Each row below holds a small network's activations on one input, seen along a few directions.
Each table varies a few parts of the input and shows all the possible inputs, shuffled.
A made-up example of a description, with smaller parts first: one of 3 separate values, together with either a single point or one of 9 places along a line or (one of 5 places around a ring, together with one of 6 places along a line).
Shared parts are said once, and a part with two or three values counts as separate values.

Other details of the inputs shift rows strongly along two fixed directions, in all tables alike. That doesn't count.

Table:
row 1: 12; 3; 60; -12; 18; -2; 14; 13; 0; 43; 27
row 2: 17; 4; 56; -8; 5; -5; 28; 39; -1; 38; 15
row 3: 23; -25; 26; 24; 7; -11; 8; 13; -10; -21; -1
row 4: -31; 21; -23; -38; 12; 25; -3; -25; 16; 36; -11
row 5: -9; 9; -20; -38; 13; 7; 8; -11; 10; 31; -5
row 6: 6; -11; 28; 5; 2; -12; 15; 19; -9; -14; 8
row 7: -17; -4; -28; 11; -9; -5; -15; -8; -2; -27; -7
row 8: 13; -24; -21; 9; -3; 2; -12; -5; -5; -26; -5
row 9: -34; 19; -20; -19; 11; 8; 0; -12; 15; 37; -4
row 10: 7; -11; -10; 22; -14; -9; -13; -13; -7; -43; 2
row 11: -29; 28; -33; -32; 0; 14; 2; -21; 28; 39; 8
row 12: 11; -3; 30; 20; -3; -12; 3; -10; -9; -20; 2
row 13: 5; -4; -15; 24; -17; 6; -17; -18; 2; -28; -7
row 14: -9; 17; -28; 12; 3; 21; -15; 16; 4; -26; -7
row 15: -6; 0; -29; 4; -20; -1; -12; -19; 0; -31; -4
row 16: 13; -21; -5; 29; -2; -10; -8; 0; -9; -25; -6
row 17: 13; 7; 1; 37; 0; 5; -21; 25; -12; -37; 4
row 18: 2; -15; -11; 24; -17; -11; -19; 5; -14; -43; -2
row 19: 35; -21; 38; 21; -14; 4; -10; 22; -16; -16; 13
row 20: -4; 12; -4; -22; 11; -9; 13; 3; 6; 40; 0
row 21: -25; 19; -24; -45; 3; 11; 2; -18; 6; 21; -5
row 22: 8; -7; -32; 21; -27; 9; -24; -8; 6; -30; 2
row 23: 7; -24; -22; 12; -2; -1; -4; 5; 0; -27; -8
row 24: 3; 1; -49; -3; -19; 2; -7; -13; 4; -7; -15
row 25: -17; 22; -15; -24; -6; 7; 6; 7; 12; 44; 3
row 26: 11; -16; 38; 26; 1; -9; 5; 8; -12; -31; -1
row 27: -7; 5; -9; -1; -16; -9; -5; 5; -9; -5; -4
row 28: 6; -20; -18; 9; 2; 4; -10; -12; -4; -20; -10
row 29: -6; -9; -43; 6; -4; -2; -12; -6; 5; -12; -11
row 30: -1; 12; 3; -16; 12; -7; 14; -17; 9; 27; -2
row 31: 21; -8; 30; 1; -11; -7; -2; 15; -22; -19; 7
row 32: -2; -7; -36; 8; -4; 1; -8; -24; 5; -15; -13
row 33: 5; 13; 4; -23; 9; -10; 18; -7; 8; 35; 7
row 34: -5; 10; -25; -21; 6; -4; 8; -18; 13; 25; 0
row 35: -17; 12; -47; -11; -27; 6; -11; -21; 3; -16; -14
row 36: 29; -9; 60; 2; 6; -1; 4; 22; -10; 14; 26
row 37: 15; 0; 53; -4; 12; -6; 24; 35; 2; 32; 22
row 38: -28; 17; -16; -38; -2; 5; 15; 4; 10; 23; -11
row 39: -21; -3; -29; -3; -2; 11; -13; -23; -3; -22; -14
row 40: -3; -14; -16; 5; -9; 4; -15; -10; -8; -37; -3
row 41: 29; -27; 22; 19; 2; -12; 9; 21; -10; -21; 4
row 42: -19; 7; 2; -21; 12; -3; 18; 2; 5; 15; 1
row 43: -2; -18; -20; 15; -8; 18; -24; -12; -1; -26; -7
row 44: -5; 16; -30; 10; 2; 26; -28; 7; -3; -29; -7
row 45: -15; 10; -18; -16; 11; 0; 2; -13; 9; 24; -13
row 46: 20; -17; 30; 35; -3; -12; -7; 20; -7; -12; 17
row 47: 15; 13; 11; -6; -19; 4; 5; 4; 4; 23; 12
row 48: 8; -17; -15; 9; 0; 5; -11; -14; -4; -24; -13
row 49: -24; -6; -28; 4; -1; 6; -5; -13; 1; -26; -16
row 50: -27; 27; 21; -34; 25; 9; 27; -2; 19; 59; -3
row 51: 27; -15; 36; 37; -6; -8; -3; 0; -10; -17; 11
row 52: -9; 10; -31; -38; 2; 11; 2; -10; 8; 29; -12
row 53: -6; 1; 16; 12; 1; -6; -5; 1; -3; 9; 2
row 54: 10; 0; 54; -3; 19; -7; 26; 29; 5; 34; 23
row 55: 12; 6; 52; 1; 10; -15; 12; 24; -3; 41; 25
row 56: -29; 9; -29; 1; -4; 2; -10; -20; 6; -11; -17
row 57: -30; 11; -19; -21; 13; 17; 8; -5; 15; 26; -7
row 58: 8; -6; -2; -12; 0; -4; 15; 18; 0; 10; -4
row 59: 12; -14; 33; 33; -1; -17; -3; 4; -17; -26; 3
row 60: 12; -25; -3; 20; 0; -4; -2; 3; -4; -32; -10
row 61: 20; 28; 37; 17; 15; 2; 3; 21; -7; 1; 20
row 62: -29; 22; -17; -21; 4; 3; 6; -30; 10; 15; -5
row 63: 25; 2; 42; -5; 6; -20; 20; 24; -9; 33; 10
row 64: 5; 5; 54; -9; 13; -8; 14; -1; -9; 13; 10
Each input here is: one of 4 separate values, together with either a single point or (one of 3 separate values, together with one of 5 places along a line).
The inputs of row 26 and row 12 match in every part but the choice among 4 separate values. If row 23 is changed in the same way as row 26 into row 12, which row does it become?
Answer: row 34
The inputs of row 37 and row 55 match in every part but the choice among 4 separate values. If row 2 is changed in the same way as row 37 into row 55, which row does it become?
Answer: row 25
Which other rows does row 10 become when the choice among 4 separate values takes its other values? List them by row number.
Answer: row 7, row 40, row 42
Which other rows does row 8 become when the choice among 3 separate values takes its other values? List them by row number.
Answer: row 1, row 40
Which other rows does row 4 become when the place on the line of 5 takes its other values? List them by row number.
Answer: row 1, row 19, row 36, row 43
Which other rows does row 37 become when the choice among 3 separate values takes its other values? List them by row number.
Answer: row 6, row 41

Table:
row 65: -13; -11; -24; 4; 4; 7; -8; 6; 2; -21; -14
row 66: -1; 9; -10; 3; 0; 12; -15; -8; 0; -4; 1
row 67: -6; 14; -6; 10; -12; 4; -11; -15; -2; -14; 2
row 68: 22; -34; 21; 43; 2; -18; -7; -14; -19; -55; -7
row 69: -27; 11; -36; -18; -5; 2; 5; -4; 8; -7; -15
row 70: 9; 15; 42; -18; 12; -8; 25; 20; 2; 52; 16
row 71: -2; 3; -31; -8; -21; -5; -2; 2; 5; 10; 1
row 72: -29; 2; -37; -5; -3; 6; -8; -2; 5; -23; -18
row 73: 24; -10; 27; 9; 2; -2; 7; 25; 0; 16; 13
row 74: 5; 8; -9; -18; 6; 9; 4; 9; 10; 31; 2
row 75: 6; 12; 45; 2; 13; 1; 6; 5; 1; 21; 19
row 76: -7; -3; -2; -42; 7; -9; 20; -37; 8; 40; -6
row 77: -11; 11; -9; 10; -10; 8; -16; -13; -3; -18; -1
row 78: 31; -26; 31; 28; 5; -7; 0; 27; -17; -28; 7
Describe the family of inputs behind these rows.
Answer: either one of 2 separate values or (one of 3 separate values, together with one of 4 places along a line)
